Each row below holds a small network's activations on one input, seen along a few directions.
Each table varies a few parts of the input and shows all the possible inputs, shuffled.
A made-up example of a description, with smaller parts first: ring(5) and (point or line(11) or (values(2) and line(6))).
Shared parts are said once, and a part with two or three values counts as separate values.

Other details of the inputs vary at random and push rows far along two fixed directions, the same in every table; ignore that.

Table:
x1: [  4 -29  -3  -4 -18  -1  22  -8  14   4  -9  12   8   2   9]
x2: [-17 -31  18  25  13  -4  21  -4 -22  -4   0  14  -1   3   6]
x3: [  3 -21  21   1  -6   7 -13  -4   6   6   3  18   1  17  -2]
x4: [-10  41 -19   3  -2  -1  11   3  -4   4  15 -16  -3 -13  15]
x5: [-17 -31  18  25  12  -4  20  -4 -22  -3   0  14  -1   3   6]
x6: [-10  42 -19   3  -2  -1  11   3  -4   4  15 -16  -3 -14  15]
x7: [  1  15  -5  -8   0  -1  -3   2  15   3 -16 -18 -13 -12  -2]
x8: [  4 -22   2   5   1   0  -1 -14   1  11   9  31  -2  19  -4]
x9: [  9 -13   7   6  -6  -2   9 -12   2  13   2  32   6  23  -2]
x10: [ -5  40 -16   1  17   6  -8 -10   2  25   1   7 -26  -5   4]
x11: [  4 -29  -3  -4 -18  -1  22  -8  15   4  -9  12   8   2   9]
x12: [  6  22   4   0   0   1 -16   3 -11 -19   6 -18  -3 -18   4]
x13: [ -4 -21  -1  10 -12 -11   5  -5  -8  -8  26   4  17   8  12]
x14: [  5  14   1  -5   4   8 -11   0  10  -1 -17 -29  -8 -14  -9]
x15: [ -4 -21  -1  10 -13 -12   5  -5  -8  -8  25   4  17   8  12]
x16: [ -4  39   1  -5  13  12 -19   3   5  18  -5  -6 -21  -6   2]
x17: [ -5  19  11  -7   9  21 -26   2   1   7  -9  -6  -7   2  -5]
x18: [ 28 -21 -32 -66  44 -23  15  82 -11 -43 -34 -22  32  26 -90]
x19: [  2 -19  14   8 -17 -10  -5  -4  -3 -19  20   4  14  -1   6]
x20: [  2 -33  -7   4 -15  -5   9  -7  12   4  -8  10   4   3   6]
x21: [ -6  33 -29  -5   6   0   3   3   9  17 -18 -16 -19 -21   7]
x22: [ -5  18  11  -8   9  20 -26   2   0   7  -9  -5  -6   2  -5]
x23: [  9 -13   6   6  -6  -2   9 -12   2  12   2  32   6  24  -1]
x24: [  5  22   5   0   0   2 -16   2 -11 -19   6 -18  -4 -19   4]
x25: [ -4  31  -3   2   0  -7 -10   3  -5 -10  13 -16  -3 -19   7]
x26: [  9 -31  18   5 -14   7  -7 -11  14  -7  -9  -9   6   1  -4]
Each input here is: values(2) and (point or (values(3) and line(4))).
Question: Changing only the values(2) part turns x7 into x18. The same change can be made to x21. Which row results?
Answer: x20
Question: A walk changes only the line(4) part. It starts at x22 and steps to x3. List the rest of the walk in order.
Answer: x8, x9
Question: Which other rows does x16 become when the line(4) part takes its other values? List them by row number.
Answer: x10, x17, x23

Table:
x27: [ 11 -24  17  -5  -1   2 -10   9  -4 -14   5  12  17  22 -22]
x28: [ -8  33  -4  -6  17   9  -8   6  -7   8   0  -3 -10  -4  -3]
x29: [  0  38 -23  -8  10   1   6   2   2  16 -10  -4 -14 -10   3]
x30: [-13  45 -16   2  26   6   1   6 -11  19  -6  -8 -21 -10   3]
x31: [ -1  36 -24 -11   5   1   1   4  12  16  -9 -16 -16 -14   2]
x32: [  2 -29  10  -7   6  -1  -2   9  -9  -8   5  20  16  22 -15]
x33: [ 10 -24  16  -5   1  -1 -12   9  -4 -13   4  12  16  22 -19]
x34: [ -1  32  -3  -7   5  10 -11   4   8   3 -15 -22 -17 -21   1]
x35: [  5  26   3  -7  11   7 -16   8  -5   1   1  -8  -6   2 -10]
x36: [ 10 -34   3 -12  -9   0   8   7  10 -11 -12  -2  18  12 -15]
x37: [-19 -12  24  57 -49  -5   3 -53  -1  -6  49  -1  -1 -27  75]
x38: [  0  26 -10 -10   2   7  -1   2  11   9 -16 -23 -10 -14   2]
x39: [ 14 -36  14  -8   0  -1 -12   7  -3 -19  -1   3  14  14 -21]
x40: [ -7  34 -16   0  18  -1  12   2  -1  15  -8  -2 -18  -9  -1]
x41: [ 10 -29  -7  -8  -2  -9  13   6   0  -2  -5  21  15  18 -13]
x42: [-21 -12  26  58 -53  -5   4 -53  -1  -5  48  -1   1 -30  72]
x43: [ 10 -33  -8 -12  -8  -6  10   7  11  -5  -3   8  14  16 -15]
x44: [  2  23   0  -6  12   4 -21   4   0  -3  -8 -17 -10 -12  -8]
x45: [ -1 -36   5   2   9  -6  11  10 -13  -2   1  22  14  23 -15]
x46: [ -2 -37   4   2   9  -3  11   9 -12  -5   1  21  13  24 -16]
x47: [  5 -30   0  -3   7 -11  20   6  -5  -1  -2  21  11  18 -15]
x48: [-6 30 -4 -7 17  8 -8  7 -8  8  1 -3 -9 -1 -3]
x49: [ 12 -35  11 -11  -6   1  -3  10   4 -16  -8   2  11   9 -16]
x50: [-23 -17  30  62 -59  -7   2 -60  -1  -4  49   2  -2 -26  80]
x51: [ 10 -34  11 -10  -5  -2  -4  11   5 -16 -10   3  12   9 -15]
x52: [  9 -38   4 -12  -8  -4   6   9   9 -11 -12   1  19  14 -15]
x53: [ -2  36 -24 -10   6  -2   0   5  13  16 -10 -15 -15 -14   3]
x54: [ -5  35 -16  -2  19  -2  12   3  -3  16  -8  -2 -18  -8   1]
x55: [ -1  40 -24  -7  10   2   6   2   3  16 -11  -5 -15 -11   2]
x56: [  2  25   1  -6  10   8 -19   2   0  -3  -8 -18 -11 -13  -8]
Question: Changing only one part turns x34 into x51. The same change can be made to x28. Which row results?
Answer: x32
Question: Describe the family of inputs behind these rows.
Answer: values(3) and (point or ring(9))
Question: Which other rows does x49 become when the ring(9) part takes its other values? List them by row number.
Answer: x29, x30, x31, x35, x38, x39, x48, x54
